Each row below holds a small network's activations on one input, seen along a few directions.
In each table, some parts of the input vary, and every possible input appears once, in random order.
A made-up example of a description, with smaller parts first: one of 6 places along a line, together with either a single point or one of 9 places along a line or (one of 3 separate values, together with one of 5 places around a ring).
Shared parts are said once, and a part with two or three values counts as separate values.

Other details of the inputs shift rows strongly along two fixed directions, in all tables alike. That doesn't count.
To show where, the next rows are all for the same input, with only those details redrawn:
[-81  42 -21  -5   6 -18  -8 -22 -55  13  18  12]
[  3  15 -23  -5   3   0 -27  16   5  -6  11  -4]
[ 11   5  19 -13  10   5  12 -29  -3  -2 -15  -1]
[  3  15 -23  -5   3   1 -27  16   5  -5  10  -4]

Rows:
row 1: [113 -20  27 -12  12   7  -5  22  47 -15 -17 -19]
row 2: [ 22   3   6  -6   4 -17  35 -24 -13  16 -15  -2]
row 3: [ -1 -13  20   8  -7   6  59   0  -2   4   1  17]
row 4: [-45 -26  28  35  -7  13   8  -6 -28  23 -44  12]
row 5: [  3  15 -23  -5   3   1 -27  16   5  -5  10  -4]
row 6: [-13 -12  35   5 -23  10  19 -22  13  -9   0  -2]
row 7: [ -2  -3  42   0  -5 -11  27   1  -8 -20  -9   2]
row 8: [-18 -30   5  15   4   6  -6 -32 -40  29 -43  30]
row 9: [ -4   1 -20   7 -24 -11  11  46   3 -10  11  -4]
row 10: [ 23  -4   2   6  17  -7  45 -26  -3  21  -3  15]
row 11: [  3   3 -26   7  -7   5 -29   2   7  -3  25 -11]
row 12: [  4 -28  11 -12  21   4  13 -40   7  10   4 -13]
row 13: [-26 -21  -6   2 -13   2 -15  26  29   2  31 -10]
row 14: [-18   6  -5   5 -18   0 -14  35  18 -25   9   0]
The inputs of row 11 and row 6 match in every part but one. If row 1 is changed in the same way as row 11 into row 6, which row does it become? -> row 7
What is each input in this table made of? -> one of 2 separate values, together with either a single point or one of 6 places along a line
Change only the choice among 2 separate values in row 9. List by row number the other rows that result. -> row 2

Rows:
row 15: [ -6  -6 -13   6  -4  -1 -18  13  -2   2   4   0]
row 16: [-11  -5  -5   1   1  -3  -1   4  -8   7  -3   5]
row 17: [-10  -5  16  -1   2   3  10 -10   0  -4  -6   3]
row 18: [ -2   9 -18   0   3   5 -16   5   4  -2   5  -1]
row 19: [  0   3 -17  -2   1  -4 -19   7  -2   1   8  -3]
row 20: [ 94 -26  14  -4   6  14  -2  21  58 -15 -15 -19]
row 21: [ -5   0 -10   8  -1  -5 -10  18   1   4   7  -2]
row 22: [  1   4  11  -3   5  -6  16 -14  -3  -1   0   3]
row 23: [ -9  -4  15   0  -8   2  14 -11   0   1  -4   1]
row 24: [  7  12  16  -6  -1  -3   8  -7 -11  -7 -18   2]
row 25: [ -8  -9  11  -2   3   3   4 -14  -4   2 -14   0]
row 26: [ -7  -1  -8   7  -5  -1 -12  16   2  -4  11   3]
row 27: [ -7   9 -12  -5  -3   0  -8  10   8  -7  11  -7]
row 28: [ -8  -5  14   2  -7   1  16 -11  -3   0  -4   0]
row 29: [ -7  -1 -11   6 -11  -1  -3  18   3  -3  10  -3]
row 30: [  3   2  13  -5   7  -1   7 -17  -7   2  -3  -3]
row 31: [ -3   4  12  -8   9   1   6 -16  -3   0  -5  -5]
row 32: [  4   8 -20   3   1   1 -13   7  -2   1   7   0]
row 33: [ -5   0 -15  10  -5   5 -15  12  -1   2   4   4]
row 34: [ -4  10  -5   6 -10  -4 -14  24  -5  -8  -8   2]
row 35: [ -4   2 -17  11  -3   0 -10  14   1   4   3   5]
row 36: [ -5  -4 -15   7  -2  -6 -12  15   0   4   3   0]
row 37: [-11   0  -8   4   0   1 -15  16   3  -1   5  -4]
row 38: [ -2  -5  11   3  -2   8   6 -16  -3   6 -11   7]
row 39: [  3   2  12  -5   5  -2  14 -14  -6  -3   1   1]
row 40: [-6 -4 13  3 -6 -2 22 -9 -1  1 -5  1]
row 41: [ -3   9 -15  -4  -4  -3  -2  16   4  -2  13  -2]
row 42: [  2   9 -21   0   3   1 -10  11   0   3   6   4]
row 43: [ -1  -6   8   5   0   6  12 -14  -8   5 -11   5]
row 44: [ -6  -6  18   1   1   1   6 -12  -5   6  -7   1]
row 45: [-8  8 -5 -3 -4 -4  6 -2 -6 -2  9 -3]
row 46: [  6   5   4   0   6   0  12 -19  -4   5  -8   4]
row 47: [  2   2  11  -5   7  -3  11 -15  -9   3  -2  -4]
row 48: [ -2   8 -13  -1  -6  -2  -8  10   4  -5  14  -5]
row 49: [ -1  -5   8   2   2   6  15 -11  -6   7 -13   9]
row 50: [ -2 -11   9   1   1  -1   9 -13 -10   5 -11   1]
row 51: [ -8  -1  -6   5  -6  -1 -13  15   5  -4  11   3]
row 52: [ -5  -2 -10   7  -2  -2 -12  18  -3   2   8  -3]
row 53: [ -3   3  13  -8   7   2   9 -16   0  -6  -2   0]
row 54: [ -1   8 -13  -4   2  -4  -6  16   2  -4  14   3]
row 55: [  2   3  11  -8  10  -2  14 -12  -7   5  -4   0]
row 56: [  7   2   6  -2   5   5   7 -21  -6   3  -8   3]
row 57: [  2  -2   9  -8   4  -2   2 -21  -5   4  -7   0]
row 58: [-19   1   0   2  -6   2   3   2   1  -3   2  -2]
row 59: [ -5  -1 -10   4   0  -2  -9  21   1   4   7   0]
row 60: [  4   0   6  -5   7  -7  10 -18  -6   5  -8   0]
row 61: [-6 -5 15 -1  2  0 18 -6 -4  1 -5  8]
row 62: [ -5  -5  10   2   2  10   7 -15  -2   2 -14   4]
row 63: [-6 -5 13 -2 -5  2 23 -6 -1  2 -6  3]
row 64: [  0   5   9  -4  -1  -5  20 -14  -1   0  -1  -2]
row 65: [-6 10 -7 -1  1  2 -7 -9 -6  4  3  4]
row 66: [  5  -3   6  -6   6  -3   8 -18  -9   3  -7  -2]
row 67: [ -6  -1  -8   7  -2  -1 -15  16  -1   2   8  -2]
row 68: [  3  -1   6 -10   8  -3  11 -15  -7   6  -9   2]
row 69: [ -2   8 -10  -2   1  -3 -18   9   1   1  12  -5]
row 70: [ -4 -10  13  -1  -1   1   4 -15  -5   6 -11   3]
row 71: [ -6   0 -10   8  -4  -5  -6  19   4  -3  10   3]
row 72: [ -4   4 -16  -5   4  -1 -19   6   3  -2   4  -5]
row 73: [ -6  -2 -10   7  -5  -2  -8  18   0  -4  11   2]
row 74: [ 94 -28  17  -6   2  19  -4  19  59 -23 -11 -15]
row 75: [ -3   8  -9  -2  -2  -3 -14   9   4  -5  15   0]
row 76: [ -5   9 -11  -3  -8  -2 -10   9   6  -4  15  -4]
What is each input in this table made of? -> one of 2 separate values, together with either a single point or (one of 5 places along a line, together with one of 6 places along a line)
The inputs of row 16 and row 68 match in every part but the choice among 2 separate values. If row 49 is changed in the same way as row 16 into row 68, which row does it become? -> row 42
Change only the place on the line of 5 in row 32. List by row number the other rows that result. -> row 39, row 45, row 47, row 66
Change only the place on the line of 6 in row 75. List by row number the other rows that result. -> row 22, row 39, row 53, row 54, row 74
Change only the choice among 2 separate values in row 50. List by row number the other rows that result. -> row 66
